Each row below holds a small network's activations on one input, seen along a few directions.
In each table, some parts of the input vary, and every possible input appears once, in random order.
Descriptions start from the smaller parts, as in this example, which fits no table here: one of 4 places along a line, together with either a single point or (one of 2 separate values, together with one of 5 places around a ring) or one of 11 places along a line.
Shared parts are said once, and a part with two or three values counts as separate values.

Other details of the inputs shift rows strongly along two fixed directions, in all tables alike. That doesn't count.

A family of inputs:
r1: [-4  2 29  4  2 46 19  0 53 15 25  3]
r2: [-14   5  -3 -14   2  26  -3   5   0  -6   0  -8]
r3: [-36  29 -75 -19  25 -38 -21   7 -22 -25 -37 -41]
r4: [37 13 26 44 -3  6 20 -6 11 63 48  2]
r5: [-29  52  65 -14  -9  86  11   6  94   3  42 -30]
r6: [  6 -23 -32 -11   6 -18  -2  -2 -38  -9 -24   9]
r7: [ 40 -51  18  38  -1 -21  18  -6 -24  31  21  58]
r8: [-11   4 -19 -32 -17 -10 -11   3  -7 -16 -39 -34]
r9: [ 1  2 52 16  4 54 18 -3 52 23 49 17]
r10: [-18   4  -6 -13 -11  18   1  12   0  -2 -31 -28]
r11: [-17  13 -29 -30  -9  -1 -11   7 -11 -30 -50 -42]
r12: [ 13 -23  40  22  -1  13  14  -6  15  26  39  37]
r13: [ -3 -12  -2   3  -1   4  -3   5 -27  -2  -8   4]
r14: [ 25 -43 -36 -18   7 -67 -20 -22 -70 -27 -23  24]
r15: [  8 -21 -23 -18   3 -25  -4  -7 -18 -17 -18  -3]
r16: [ -5  -3   5 -17  -9   4   2  -4  20  -5  -8 -18]
r17: [-37  59 -40 -14  13   5  -4  23  34  -2  -9 -50]
r18: [ 11  -8 -24  43  38 -30   6  -4   2  10  24  34]
r19: [ 23  -7  76  31  -4  31  17 -12  60  26  58  33]
r20: [ 35  -8   5  68  38 -20  22   3  14  31  56  68]
r21: [  6 -34 -19 -14  -5 -51 -17 -18 -67 -19  -9  19]
r22: [17  1 24 12  5 30 16  3 37  6 20 10]
r23: [ 32 -32 -23  58  43 -55  18  -9 -23  17  31  80]
r24: [ -8   6   2 -28 -16 -17 -14  -5 -12 -16 -27 -21]
r25: [-27   8 -45 -48  -1 -18 -30  -1 -55 -44 -40 -29]
r26: [ -5   6 -10 -28   2  -7 -11   1 -12 -24 -20 -19]
r27: [-23   6  13 -16  -9  35   9   4  42   5   0 -28]
r28: [ 16  16 -43  -4 -25 -53 -22 -17 -36  11 -13 -35]
r29: [ 36 -35  23  46   6   5  20   2  -7  26  23  51]
r30: [-15  40  60  11 -10  72   9  11  62   4  36 -12]
r31: [ 16 -36 -13  12  -4 -32  -6  -4 -67   2 -19  28]
r32: [-40  50  16 -44 -20  45 -15  13  44 -21 -34 -70]
r33: [ -3   1  22  -4 -14   0  -4   0  -9  -2   6   0]
r34: [  3   7  15  -4  -6   8  -2   4   5 -13  -6 -11]
r35: [ 24 -30 -50  43  34 -68   3  -8 -36   9   4  75]
r36: [-39  24  -8 -43 -21  24 -12   9   4 -12 -31 -49]
r37: [ 21 -13  13  15  -8  -4   5   5  -1   8  -7  17]
r38: [-34  29  -1 -33 -20  21 -17  12  -6 -23 -29 -44]
Each input here is: either one of 2 separate values or one of 6 places along a line or (one of 5 places around a ring, together with one of 6 places around a ring).
Q: A walk changes only the place on the ring of 6. It starts at r8 and steps to r16. List the rest of the walk in order.
A: r15, r22, r11, r37

A family of inputs:
r39: [ 51 -27 -47  68  39 -86   7 -11 -54  26  31  74]
r40: [ 30 -45  26  31   8 -21   8  -9 -27   4  29  70]
r41: [  65  -78  -15   40    1  -89   -7  -23 -105    5   13   90]
r42: [14 -2 60 25 -7 38 19  1 53 21 45 27]
r43: [ 26   6  63  31 -10  38  20   4  42  33  48  29]
r44: [28  7 56 44 -8 30 17  3 36 34 42 24]
r45: [  62  -73  -18   40    3  -84   -2  -21 -107   17    8   77]
r46: [-12  38  79   6  -7  87  18  11 108  17  51 -16]
r47: [-28  64  32  43  34  63  26  22 112  30  64   5]
r48: [-19  18 -42 -40 -24 -18 -21  -2 -31 -12 -47 -67]
r49: [ 63 -78 -22  32  11 -82  -1 -23 -99   4   2  83]
r50: [ -54   46  -45  -76  -30    4  -27    1   -4  -25  -70 -112]
r51: [-24  -7 -41 -36  -2 -22 -19  -4 -50 -29 -47 -24]
r52: [-22  26 -38 -39 -24 -18 -25  -1 -24 -14 -54 -69]
r53: [ -49   40  -50  -81  -34   -8  -33    1  -15  -41  -71 -100]
r54: [10 -3 46 18  2 33 16  4 28 12 32 31]
r55: [-25  11 -41 -41 -10 -16 -20   8 -32 -26 -54 -51]
r56: [-64  33 -56 -71 -10   7 -30  11 -25 -48 -71 -84]
r57: [-45   4 -37 -65   2   4 -20   6 -12 -53 -55 -45]
r58: [-19  25 -60   6  30 -32  -6   2  -3  -6 -14 -14]
r59: [ -5  38  65  20 -10  88  25   9  95  30  48 -16]
r60: [-10  75  30  41  14  48  21  11 117  48  58 -28]
r61: [ 31 -54  12  29  13 -15  16  -8 -24  13  15  66]
r62: [-14  41  74  12 -12  92  22  12 107  32  46 -22]
r63: [ 46 -68 -24  33  12 -76  -2 -11 -98  -2  -5  74]
r64: [10 -8 50 29  8 51 29  6 53 21 38 33]
r65: [ 56 -38  20  35  -7 -36  10 -14 -32  30  27  49]
r66: [-21  26  73   5  -1  93  24  13 112   9  43   2]
r67: [-61  36 -53 -86 -18  -5 -41   2 -27 -57 -72 -97]
r68: [-35  29 -44 -53 -18   0 -23   4 -31 -29 -53 -74]
r69: [-38   3 -27 -49   0 -10 -22   2 -26 -44 -41 -32]
r70: [ 54 -89 -24  27  22 -73   2 -20 -92  -6  -3  96]
r71: [ 19 -13 -22  56  50 -22  21   3  18  17  34  67]
r72: [-32  26 -33 -65 -24  -9 -27  -2 -18 -33 -52 -79]
r73: [11 -6 53 32  8 45 26 12 55 20 33 35]
Q: Changing only one part turns r62 into r50. The same change can be made to r55. Which row results?
A: r52
Q: What is each input in this table made of?
A: one of 5 places along a line, together with either a single point or one of 6 places along a line
Q: Which other rows agree with r44 in the place on the line of 5? List them by row number.
A: r39, r41, r43, r45, r67, r68

A family of inputs:
r74: [ 40 -60 -26  24   9 -54   9  -7 -48  28 -16  57]
r75: [ 13  -2  51 -12  -9  40   8  10  33 -11   4 -10]
r76: [ 11 -17  -2  49  19  -6  17  13 -21   8  14  61]
r77: [  0  32 -23 -27 -14 -10 -11  -8   5 -11 -15 -47]
r78: [-14  39   4   3   6  -5 -14   8   9   0  16  -5]
r79: [-21   3   1   4   7  36  12  11  63   0  -9   5]
r80: [-19  -6   0   2  25  -6  10  -5  43  -7  18  16]
r81: [ 27 -11 -39  17  -6 -79 -18 -10 -90  -2 -12  28]
r82: [ -5  17  55 -11 -12  48   0  16  30 -12  -5 -23]
r83: [-28  34   4   8   9  57  14  17  54  -7   1  -7]
r84: [-14  21 -49 -28   9 -47 -30  -9 -42 -31 -29 -31]
r85: [-35  24 -32 -15   0  18  -3  24 -16   2 -38 -37]
r86: [ 41 -10  39  62  -2  15  20   0  16  53  59  24]
r87: [  6 -27 -31   7  39 -37   4 -12 -19 -19  15  34]
r88: [-17  35  11 -14  -3   9  -8  -6  67  -1  15 -25]
r89: [-27  28 -23 -13 -15   2 -17  11 -20  11 -21 -58]
r90: [ 24 -61  35  -1 -22 -10   6 -21 -20  10  16  49]
r91: [  4 -19 -45   1  18  -9   4   1 -17 -20 -24  18]
r92: [ 19 -34  -9  36  43 -45   9 -14 -36   3  36  68]
r93: [ 22 -31  76  32 -13  34  13 -12  -7  23  52  61]
r94: [ -1  28 -22 -24   6 -16 -14 -10  11 -21  -4 -29]
r95: [-66  47 -21 -24  21  21 -12  13  19 -27 -11 -35]
r96: [-14  29   4  -2   5  44  13  17  29  22  -9 -27]
r97: [-28  -8  -6 -58 -24   6 -17 -10 -47 -36 -37 -35]
r98: [ -4  37 -16 -14 -18 -14 -10  -3  -5  -6  -8 -35]
r99: [  9  -6 -38 -13  -8 -18 -11  -9 -27   5 -22 -41]
r100: [ -4 -27  -5 -51 -21   3 -13 -15 -44 -29 -20 -17]
r101: [  0   3  62  15 -14  36   6  21  16  -1  17   9]
r102: [ 23  13  32  25 -18  -1   9 -11  51  29  29  12]
r103: [ 13 -49 -13 -29 -16 -44 -19   1 -48 -27 -47  10]
r104: [ 26 -24  14  31 -12  -9  12  -6  18  42  23  10]
r105: [17  4 16 17  9 41 29  5 41 31 15  0]
Q: Changing only one part turns r92 into r80. The same change can be made to r98. Which row results?
A: r102
Q: What is each input in this table made of?
A: one of 4 places along a line, together with either one of 2 separate values or one of 6 places around a ring
Q: Which other rows agree with r87 in the place on the line of 4? List them by row number.
A: r75, r77, r91, r94, r99, r100, r105
Q: Which other rows does r76 become when the place on the line of 4 takes its other values? List them by row number.
A: r79, r83, r91

A family of inputs:
r106: [-26  33  33 -32 -48  80   9  19  35   3 -19 -53]
r107: [ -2 -37 -25 -43  -9 -30 -15  -1 -49 -22 -65 -10]
r108: [ 13  61  40   6 -43  18   3 -10  61  48  20 -66]
r109: [-14  25 -56 -51  12 -22  -5  -9   1 -48 -41 -35]
r110: [ -9   9 -41 -29  18 -35 -15  -2 -46 -44 -18 -22]
r111: [ -4  23 -30 -12  17 -16 -11  -9  13 -33 -28  -7]
r112: [  5 -10  18  32  13 -23  -3  -6 -20  17  37  46]
r113: [ -6  -1  15 -38 -26   3 -17  14 -10 -39 -33 -14]
r114: [ 26 -36  45  17 -23  33  12 -10  -3   8  31  26]
r115: [-14  16 -39  -3  19 -44 -22  11 -32 -45 -34 -19]
r116: [-13 -13  22 -31  -8  46   0   3  26 -10  -8 -37]
r117: [ 20  -1 -10  17  13  19  30  -3  35  28  11  18]
r118: [ 21   6   8  31  18 -21  -4   2 -22 -13  18  35]
r119: [-28  15 -44 -29   9   2  -4   8  11 -11 -20 -35]
r120: [-30  12 -13 -16  11  -5  -6 -13  -2  -5  11  -8]
r121: [ 30 -25 -24  21  13 -23   9  -6 -65  29  11  35]
r122: [ 17 -11 -11  45  19   1  13  10   9  29  -5  29]
r123: [ 29 -35  43  26 -23  -5  19   2 -10  15  10  58]
r124: [  9  42  12 -10 -40 -32 -16 -22  24  28  19 -44]
r125: [ 15 -44  35   8 -22 -22  -2   5 -21   1   7  48]
r126: [  2  -2 -14  -2   9  -7   1  -6 -34  12  16  10]
r127: [ 12  -2  43  51  17  15  22 -11  78  33  60  67]
r128: [  2 -11 -28   9  11 -32 -17  -1 -63   4  -8  16]
r129: [-52  35  11   3   3  13 -10   5  35  -8   9 -20]
r130: [-45  41  -4   5   6  24   4  18  38  -2 -16 -34]
r131: [ -3  -2 -43  -8  20   4   7  10  -1   7 -22 -21]
r132: [-11  15  56  -5 -35  79  18  30  62  18  -5 -21]
r133: [ 17 -21  12  47  21   2  21   4  11  33  46  44]
r134: [ 38 -32  37  -5   3 -14   2   0 -16 -13  -2  39]
r135: [-34  48   7  -5   0  78  15  20  61  23  18 -45]
r136: [ 13 -12 -20  52   8 -14  11  16 -21  23  -9  29]
r137: [ 15 -35 -45  28  19 -38  16  -2 -54  12 -10  19]
r138: [ -1   3 -22  -4  23 -24  -2   2 -14 -29  -1 -13]
r139: [ 69   4   5  42 -40 -33   8 -15 -14  61  23  -2]
r140: [-36  30 -13 -22   5  24   2   8  17   0   1 -34]
r141: [ 32  -5  13  17  21 -20   6  -7 -31  -1  41  34]
r142: [-13 -29 -42  18  18 -74 -22  -4 -54 -16 -16  23]
r143: [ 19 -22  32   4 -24  52  11   1  -1  17  11  -7]
r144: [-47   7   1 -60 -44   8 -16  -4 -15 -33 -33 -39]
r145: [ 18 -66 -11 -13 -10 -48 -15 -32 -74 -20  -2  30]
r146: [ -7  -4  19 -28 -16  41  10  19  26   2 -38 -31]
r147: [-37   8 -53 -19  11 -46 -28   2 -15 -28 -39 -18]
r148: [-55  33 -58 -33  -6 -12 -23  14 -35 -31 -55 -52]
r149: [  3 -19  17 -15 -40  10  -2   3 -32  -4  -9   7]
r150: [-10 -27  43 -22   1  29  -4  -9  26  -6  11 -13]
r151: [ 27  11  35  40  18  -5  -1  -3 -12   6  41  44]
r152: [-59  18 -63 -47   0 -27 -20   0 -18 -34 -35 -51]
r153: [-13   8  -8  21  14   5  -1  10  30   9  -1   7]
r154: [-2 21 16 30  3 40  4 16  5 32 14  4]
r155: [-9 19 10 35  7 38 12 12 15 23  2  1]
r156: [ -4   2  45 -36   5  54 -10  -1  43 -24   3 -38]
r157: [ 35   4  93  23 -31  48  22   0  31   7  57  41]
r158: [ 37 -35 -44   9  31 -68  -8  -7 -55 -23   0  40]
r159: [ -9  13 -11  -4  17  18  16 -10  44   9   7  -5]
r160: [ 39 -24  -6  61  13  -2  25  -2  11  33  15  62]
r161: [ 14 -30  -4  20  22 -36  11  -4   7  19  38  49]
r162: [-13  30 -26  -9  20 -12 -18   8  15 -35 -25 -22]
r163: [ 24 -38 -56  18  19 -65  -6 -13 -49  -2 -25  49]
r164: [ 50  21 -15  -1 -29 -69 -20 -22 -33   6  -4 -24]
r165: [-48   2  -6 -77 -14  -2 -21   8   2 -34 -58 -51]
r166: [ 11  -4  31  23  16  -1  16 -13   6  26  64  41]
r167: [-26  20 -22 -26   8  11  -6 -17  51  -8   2 -14]
r168: [  7 -16  33 -17  -2  58  13   4  29  11 -11 -31]
r169: [  7  12  76  -6 -15  77   3  -4  64  -9  42 -17]
Q: Changing only one part turns r163 into r111. The same change can be made to r119. Which row results?
A: r158
Q: What is each input in this table made of?
A: one of 4 places along a line, together with either a single point or one of 5 places around a ring or (one of 2 separate values, together with one of 5 places along a line)
Q: Which other rows does r130 become when the choice among 2 separate values takes its other values? List them by row number.
A: r133
Q: Which other rows does r120 become when the choice among 2 separate values takes its other values? List them by row number.
A: r129
